A small network was shown many inputs. Here are its activations along a few directions, one row for each input.
In each table, some parts of the input vary, and every possible input appears once, in random order.
A made-up example of a description, with smaller parts first: one of 5 places around a ring, together with either a single point or one of 9 places along a line or (one of 2 separate values, together with one of 6 places along a line).
Shared parts are said once, and a part with two or three values counts as separate values.

Other details of the inputs vary at random and push rows far along three fixed directions, the same in every table; ignore that.

Table:
x1: [  44  -61   13  -22  -13   -2  -29  -30   34 -110  -50  -42   11]
x2: [-14   2  40 -15   6  -9  10  17  20   2 -48  46  30]
x3: [-24  44 -21  20  13 -14   9  23 -22  55  26  -4 -30]
x4: [ 20 -17   7 -10 -16  11  13  -2  -6  15   5  43  22]
x5: [ 17  -4  50 -13  18 -15  18  20  17   4 -24  32  24]
x6: [ 30 -23 -36 -29 -53  35 -23 -34  -5 -10  78  20  39]
x7: [ 19 -28  44  -7  19 -11  -5  17  31 -89 -69 -32  30]
x8: [  7 -13 -26 -17 -34  28  -5 -24 -12  19  47  50  29]
x9: [  8  -9  35 -10   7  -8  19  23  12   3 -42  45  25]
x10: [-24   9 -43  41   3  35   4 -14 -30 -14  -2 -63 -25]
x11: [-43  42 -17   9   4  -2  -6   8 -13  53  21   3 -44]
x12: [ 28 -23  12 -22 -15 -11 -12   0  15 -16  -4  25   1]
x13: [  7 -29  20 -16   4   5 -23  -9  24 -93 -38 -39  35]
x14: [-36  37  37 -10  32 -33   9  28  11  69 -23  54 -24]
x15: [ 23 -15  23  -7   6   3  10  -1  16  -7  -3  14  21]
x16: [-18   9 -38  23   0  12 -16 -10 -25 -15   5 -69 -51]
x17: [ 31  -5  32 -20  -1  -9   5  20  17   6  -2  52  36]
x18: [-25  38  28   9  32 -32   7  42   4  41 -45  14 -35]
x19: [ 32 -14 -29 -23 -34   1   0 -13  -8  26  69  33  10]
x20: [ 35 -19 -13 -13 -22  -1   3 -24   4  10  53  28  11]
x21: [-31  35  19  26  37 -30  28  18  -2  67  -7   2 -29]
x22: [ -3   7  39 -25   9 -35   4  13  30  -1 -22  37  21]
x23: [-44  21 -22  18  21  -8 -13  -2 -10 -37 -15 -78 -24]
x24: [-19   3 -36  35   2  13 -17 -22 -17 -11   6 -69 -49]
x25: [ 48 -27 -40 -22 -50  12  -6 -35 -15  16  96  34  15]
x26: [-37   9   6  43  33   7  13   5  -7 -23 -66 -63 -18]
x27: [ -6   0 -78  25 -32  50 -16 -20 -41 -27  30 -65 -11]
x28: [-25  31  -6  31  22   9  20   6 -21  67  25  -9 -21]
Description of these inputs: one of 4 places along a line, together with either one of 2 separate values or one of 5 places along a line.
- Changing only the place on the line of 4 turns x28 into x24. The same change can be made to x15. Which row results? => x1

Table:
x29: [ 39 -58  36 -10  -8  -8   7  -3  24 -43 -56  41  40]
x30: [ 25 -41 -53  -9 -65  34 -30 -37 -10 -21  52  11   0]
x31: [ 11  -5  42 -45 -10 -39 -11  30  23 -40 -41  46  21]
x32: [-11  34  62  -6  21 -40  44  24  28  58 -15  94  15]
x33: [ 63 -40  56  -6  23 -52  -9  -3  39  -3 -16  36  -1]
x34: [-48  29 -16  32  16  -5   4  19 -21  54 -18   5 -41]
x35: [-49  54 -18  27  18 -25   5  43 -26  63   9  -1 -28]
x36: [-46  56 -19   1  26 -11  -5  39 -31  51  17   6 -28]
x37: [  5  28  20  42  38 -29  -3   6 -11  68  23 -23 -70]
x38: [-53  37 -15   6  29   4  -2  20 -28  61  -6  21 -46]
x39: [  0  20 -29  23  18  10  -2  13 -14 -44   2 -54   1]
x40: [ -7  24 -30  28  10  -7   6  13 -21 -44 -12 -51  -7]
x41: [-28  14 -14  34  34  27  32  11 -39  61 -11  -4 -16]
x42: [ 15 -35  39 -21  10 -10 -14  11  33 -17 -47  48  26]
x43: [ 15 -31  68 -18  26  -3  19  -5  29 -31 -41  19  56]
x44: [ 11 -23  52 -35   1 -14 -21  -7  47 -25 -14  41  44]
x45: [-21  17  -8  32   9  -6   9  28 -16 -22 -23 -59  -8]
x46: [ 13 -15  31 -27   1 -35   1 -12  41  -8 -42  43  39]
x47: [  6  -7  58  -1   7 -18  38  31  14  62 -40  87  10]
x48: [ 16 -17  39 -46   1 -44 -16  24  25 -65 -62  35  35]
x49: [ -3  14 -36  10  11   4 -17   9  -4 -23 -14 -61   0]
x50: [ 16 -25  49 -47 -14  -4 -17   5  27 -37 -52  51   8]
x51: [ 41 -64  38 -16  -4  -1  21  -7  13 -47 -63  39  49]
x52: [  9  -3  61 -10  14   3  48  26   3  75 -31  86  17]
x53: [ 41 -25 -49 -27 -69  30 -39 -23  -6 -32  83  -5  25]
x54: [-18  29  -3  19  30  17  25  27 -34  39   8 -27   0]
x55: [-47  55  -7  31  42  -1  23   9 -13  53  21   0 -17]
x56: [-29  26   1  36  25  27  16  17 -26  69  -1  -5 -29]
x57: [  6   2 -11   2  10   8 -28   6  11 -67 -41 -83   4]
x58: [ 51 -35 -62  -2 -45  56 -12 -44 -19 -13  76  21  14]
x59: [ -1  34  19  41  27 -33   4  10 -10  65  13 -28 -79]
x60: [  4  11 -46 -17 -24  17  -3 -32  -5  92  93  56  14]
x61: [ 42 -45  26 -29 -24 -10  -6 -11  40 -43 -66  32  24]
x62: [-46  11 -11  22   0  -9 -18  -8   8 -42 -17 -58 -16]
x63: [-74  56 -13  10  22 -24   4   9 -25  53   5  11 -38]
x64: [-14   3 -12  26  10   3  18  16 -26 -44 -32 -72   1]
x65: [  5  14  44  -9  25 -36  53  46  -9  83 -12  88  34]
x66: [ 45 -31 -53   1 -59  44  -5 -42 -17 -29  54  13   0]
x67: [ -4   5  -8  27   2  31   1  -4  -6 -50 -35 -56 -27]
x68: [ -1  -1  57  -2  14 -13  57  30   0  84 -41  94   9]
x69: [  4  20 -14  18  13  17  -7  12  -9 -54   0 -63  -4]
x70: [-25  -3   1  20  10  23  13 -19  -8 -46 -21 -75   6]
x71: [ 24 -20  33 -31   4 -24 -16  27  30 -18 -13  43  46]
x72: [ 14   2 -61  -3 -42  23   3 -24 -27 101  66  65 -14]
x73: [ -9 -15 -23  33  13  31  -4  -5 -18 -18 -19 -48  -8]
x74: [ -2  18 -21   7  -5   6 -17   9   2 -40 -27 -76 -11]
x75: [ 29 -15  45 -59  -7 -19 -26  20  24 -48 -20  44  36]
x76: [ 30 -14  49 -23   8  -4   6 -10  41 -36 -10  42  45]
x77: [ 20 -43  64 -22  29 -13  23  -6  36 -40 -50  34  69]
x78: [-30  36 -15  41  23   1  28  15 -26  31 -24  -1 -38]
x79: [-23  21  -8  -9  -6   1 -28  17 -10 -60 -20 -60 -21]
x80: [-41  32  -1  22  21  17  -6  21 -15  63  -2   2 -40]
x81: [-29  21  -3  33  30  35  31  13 -39  71  -5  -4 -24]
x82: [-60  46 -19  16  18  -8   5  19 -35  62 -17  21 -58]
x83: [ -8   9 -42 -13 -29  17 -14 -25 -13  83 112  62  13]
x84: [ -4  26  16  46  28 -48   9  11  -7  50  -4 -28 -78]
x85: [ 57 -48 -42 -15 -41  33 -24 -26  -7 -48  61 -11  53]
x86: [-15   3 -12  30  16  -8   1  20 -17 -48 -36 -70   4]
x87: [-18  13 -12  20  18  24 -12   2  -1   2 -45 -49 -32]
x88: [  9  -4 -11  -5 -24  31   3 -26 -11  57  89  37  22]
x89: [-52  16  -2   2   7 -15 -21  -4   5 -63 -41 -53 -24]
x90: [ -8  -5  -5   4  22 -41   4  -6  10 -41  -9 -76 -66]
x91: [-15   1 -11  27  15  -5   0 -21   7 -92 -39 -67   5]
x92: [-26  30  -1 -29 -19   1  -8 -10  -5  48  48  47 -10]
x93: [-61  48   9  19  15  -7   0  14   0  47   7 -13 -27]
x94: [  4 -12  -3  -4  27 -19 -10 -15   9 -39  13 -76 -55]
x95: [  9 -25  46 -10   8 -27  16  -4  29 -13 -30  40  48]
x96: [ -8   7  -4  -3 -23  18  -5   5  -6  64  30  46 -19]
x97: [-14  11 -10   8   5   7 -31  16  -4 -44  -3 -63  -4]
x98: [ -6   6  -4  21   1  12  -3  15 -10 -48 -18 -77   1]
x99: [-21   1 -15  -4   3  28 -31  -6 -14 -39 -23 -38 -32]
x100: [-21  35   2  25  25   9  12  34 -22  37  13 -26  -7]
x101: [ 24 -36 -44  -4 -57  30  -9 -51  -8 -20  76  -3  29]
x102: [  8 -29  45 -55   5 -23 -27 -11  40 -60 -32  44  45]
x103: [ -2   6 -36   1 -20  27  11 -24 -24  93 109  55  19]
x104: [ 47 -19 -62 -22 -64  18 -21 -25  -4 -14  59  -3  19]
x105: [-49  44 -11  21  13 -15  12   3   4  47 -18 -22 -29]
x106: [ 65 -47 -44 -14 -56  65 -24 -52  -9 -49  65   7  20]
x107: [ 16 -14  44 -26  -9 -39  -7  33  34 -30 -36  38  32]
x108: [ 19  -8  52 -35  32 -78  34  18  32  60  -1  74 -22]
x109: [ 45 -20 -70 -21 -58  16 -22 -28 -13  -5  65   6  24]
x110: [  2  19  59 -19  16 -20  22  30  29  82 -55  81  -5]
x111: [-30  10   3  26   7  14   2  -7   0 -24 -10 -62  -3]
x112: [  3  -9 -43  -1 -29  23  29 -36 -35  70  92  50  26]
x113: [ 38 -30 -50 -28 -55  40 -34 -61   9 -12  82   1  30]
x114: [ 52 -12 -55  -8 -58  24  -7 -22 -14 -33  74   5  19]
x115: [-29  21  -8  11   3   6 -11 -13  15 -18 -27 -63 -15]
x116: [  1  24 -13  20   3  10  -1  15  -8 -60 -12 -69 -10]
x117: [-44  15 -16  10   0   3 -12   8 -16 -22 -44 -27 -52]
x118: [ 29 -30  52 -38  38 -61  12  11  47  -4 -16  34 -10]
x119: [-43  11   4  -5  19   4 -35 -11   6 -77 -37 -71 -14]
x120: [ 36 -10 -33 -16 -46  37  19 -11 -34  51  93  34  30]
x121: [-24  30 -16  25  36   8  30  30 -38  49  10 -20   3]
x122: [ 44 -38  58 -51  11 -52   9  -2  51 -31 -15  17 -12]
x123: [ 22 -45 -56 -18 -62  18 -39 -59   2 -51  72   1  34]
x124: [ 19 -14  -8  44  17 -38 -18 -19  -5 -40 -19 -73 -52]
x125: [ 26 -11  54 -24   0 -13  13  -7  45 -44 -26  36  40]
x126: [ 28 -34  56 -12  -6   5  12  10  26 -13 -51  37  25]
x127: [ -9  -6 -31  17  12  21 -16  -9   0 -13 -36 -46 -18]
x128: [ 24 -42 -44  -9 -51  37   8 -56 -18 -21  69  -4  35]
- Changing only one part turns x62 into x123. The same change can be made to x45. Which row results? => x86
- Changing only one part turns x120 into x121. The same change can be made to x92. Which row results? => x102
- Changing only one part turns x112 into x128. The same change can be made to x63. Which row results? => x89
- What is each input in this table made of? => one of 5 places around a ring, together with either one of 2 separate values or (one of 3 separate values, together with one of 6 places along a line)
- Start at x68 and move only the place on the line of 6, one step at a time. The first step leads to x47. Which rows follow, in order? => x66, x61, x30, x117
- Change only the choice among 3 separate values in x96. List by row number the other rows that result. => x53, x93
- Start at x75 and move only the place on the line of 6, one step at a time. The first step leads to x97. Which rows follow, in order? => x57, x69, x100, x54
- Change only the place on the ring of 5 in x74. List by row number the other rows that result. => x49, x57, x104, x109
- Change only the choice among 2 separate values in x108. List by row number the other rows that result. => x124
- Change only the choice among 2 separate values in x59. List by row number the other rows that result. => x122

Table:
x129: [ 23 -22 -45   5 -21  12 -24 -30  -6 -78  19 -80  -4]
x130: [ 37 -54  32 -19  -9  15  -2  -8  27 -73 -63  22  55]
x131: [ 20 -25 -58  15 -30  49  -3 -36 -28 -26  59 -39  25]
x132: [ 40 -14  38 -33  -7 -22  10  19  21  30 -12  91  24]
x133: [-12 -15  39  27  34   3  12   7  11 -79 -97 -62   7]
x134: [ -8 -17  17   6  17  17  -9   4  13 -99 -67 -69  35]
x135: [-13 -21   4   2   3  20  -9  -2   8 -91 -65 -49  32]
x136: [-58  64 -49  26   5   6   1  18 -41  85  42 -14 -56]
x137: [-55  56 -48  23   1   3  -3   4 -37  82  51 -10 -58]
x138: [ 28 -15  49 -31   7 -40   9  -1  39  35  11  76  19]
x139: [ 30  -5 -25 -13 -34   6   6 -21 -15  84  95  61 -15]
x140: [ 49 -20  31 -30 -16 -19  14   5  20  43  21  82  16]
x141: [ 23 -18 -38 -41 -55   9 -16 -39  -3  44  98  79   6]
x142: [ 59 -37 -26 -37 -50   0  -9 -40   1  31 101  66  25]
x143: [ 35 -20  64 -46 -10  -9  19   9  31  28   1 111  74]
x144: [-13   8 -43  25  -5  13 -17  -9 -18 -31  -8 -72 -41]
x145: [ 35 -25 -28 -25 -36  12 -29 -25   5 -62  40 -27  19]
x146: [ -59   43   74   36   70  -23   39   57   13   36 -121    8  -12]
x147: [-24  -5 -59  24 -26  50 -19 -31 -29 -63   4 -79   3]
x148: [ 51 -44  49 -27   5 -31  -9   8  41 -88 -59   7  49]
x149: [-58  62 -44  58  21  27  28   8 -49  88  41 -33 -34]
x150: [-46  41  44   7  52 -40   4  29  19  22 -42 -16 -30]
x151: [ 41 -58  -4  -7 -22  32  -1 -26   4 -71 -13 -14  43]
x152: [ 11 -10 -72  -6 -57  36 -32 -24 -32 -17  70 -16  -2]
x153: [ -7 -10 -40  25   1  10 -20 -34 -14 -45  13 -87 -47]
x154: [ 26  -9  58 -48  -2 -39   3  18  41  33   4  89  32]
x155: [-40  37  52  13  52 -43  17  44  17  54 -68  18 -40]
x156: [-40  47  22  16  42 -23  11  47  -4  11 -37 -24 -22]
x157: [-38  36  42  11  50 -39  12  29  13  53 -51  17 -44]
x158: [-35  48 -36  45  18   8  17  20 -46  66  32 -36 -60]
- Changing only one part turns x132 into x156. The same change can be made to x155. Which row results? => x154
- What is each input in this table made of? => one of 5 places around a ring, together with either one of 2 separate values or one of 4 places along a line
- Change only the place on the line of 4 in x139. List by row number the other rows that result. => x140, x153, x158

Table:
x159: [  2  -1  34  -5  17 -18  22  11  11  24 -21  39   9]
x160: [ 26 -18   0 -24 -22  -5  -8 -11   7   2  32  30   8]
x161: [ -8  14 -22  14  -6  19   2  -1 -16   9  19 -19  -3]
x162: [-28  29   5  12  18  -5  12  24 -10  21 -19   0  -1]
x163: [  5 -17  63  -7  30 -15   0  18  37 -68 -94 -14  29]
x164: [  1 -13 -18   6   0   3 -24 -13   1 -79 -18 -74 -17]
x165: [ -2   9 -10  14   5   1  11   4 -13  16   8  -9  -6]
x166: [ 20  -6  38  -8   9 -20  17  15  17  23 -15  48  18]
x167: [-17  20   8   4  15 -16   2  14  -3  20  -2  -3 -24]
x168: [-13  13 -26  14  -7  15  -1   1 -18   7  18 -17  -3]
x169: [ 27 -17  -5 -23 -22  -7 -12 -15  13   4  32  32   8]
x170: [-38  32  18  12  31  -6  14  29  -8  30 -33   4  -5]
x171: [-18  18  21  15  31 -11  20  21  -4  31 -27   2 -11]
x172: [ -6   2 -22  17  -4  13   2 -13 -15  11  22 -18 -15]
x173: [ 28 -33  11 -13 -16   4  -9  -5  14 -49 -39   7  17]
x174: [ 22 -24 -19 -18 -36  21  -8 -25  -1  -4  42  31  27]
x175: [ 17  -5  27 -24   0 -22   1   7  16  15   4  46   5]
x176: [ 16 -14  10 -18 -12   8   0  -1   8   9  10  41  28]
x177: [-12   8 -37  14 -15  31  -4 -20 -22   6  35 -26  -9]
x178: [-17  17  23  18  30  -9  16  20   0  31 -25   2 -13]
x179: [ -4 -10 -20  19   0  15 -10  -7  -6 -71 -27 -78  -2]
x180: [ 27 -31   8 -19 -10 -12 -21 -15  27 -63 -19 -13  13]
x181: [-19  12 -10  13   6   9  10   0 -13  17   4 -13 -11]
x182: [ -9  11 -26   6  -6   0 -12 -10  -8   9  26 -20 -23]
x183: [ 25 -17  -4 -23 -23  -8 -12 -15  12   5  30  30   9]
x184: [ 27 -23  -3 -18 -21  15   0 -11   2   4  26  30  25]
x185: [-10  10 -25   6  -8   0 -11 -10  -8  12  26 -22 -22]
x186: [ -4   8 -21   3  -5   2  -8  -5 -11   5  27 -16 -23]
x187: [-38  28   4  13  20  -2  12  16 -10  21 -20  -2  -7]
- What is each input in this table made of? => either a single point or (one of 2 separate values, together with one of 5 places along a line) or (one of 3 separate values, together with one of 6 places along a line)
- Change only the choice among 3 separate values in x176. List by row number the other rows that result. => x168, x174
- Which other rows belong to the same alternative as x167? List them by row number. => x160, x164, x169, x175, x180, x182, x183, x185, x186
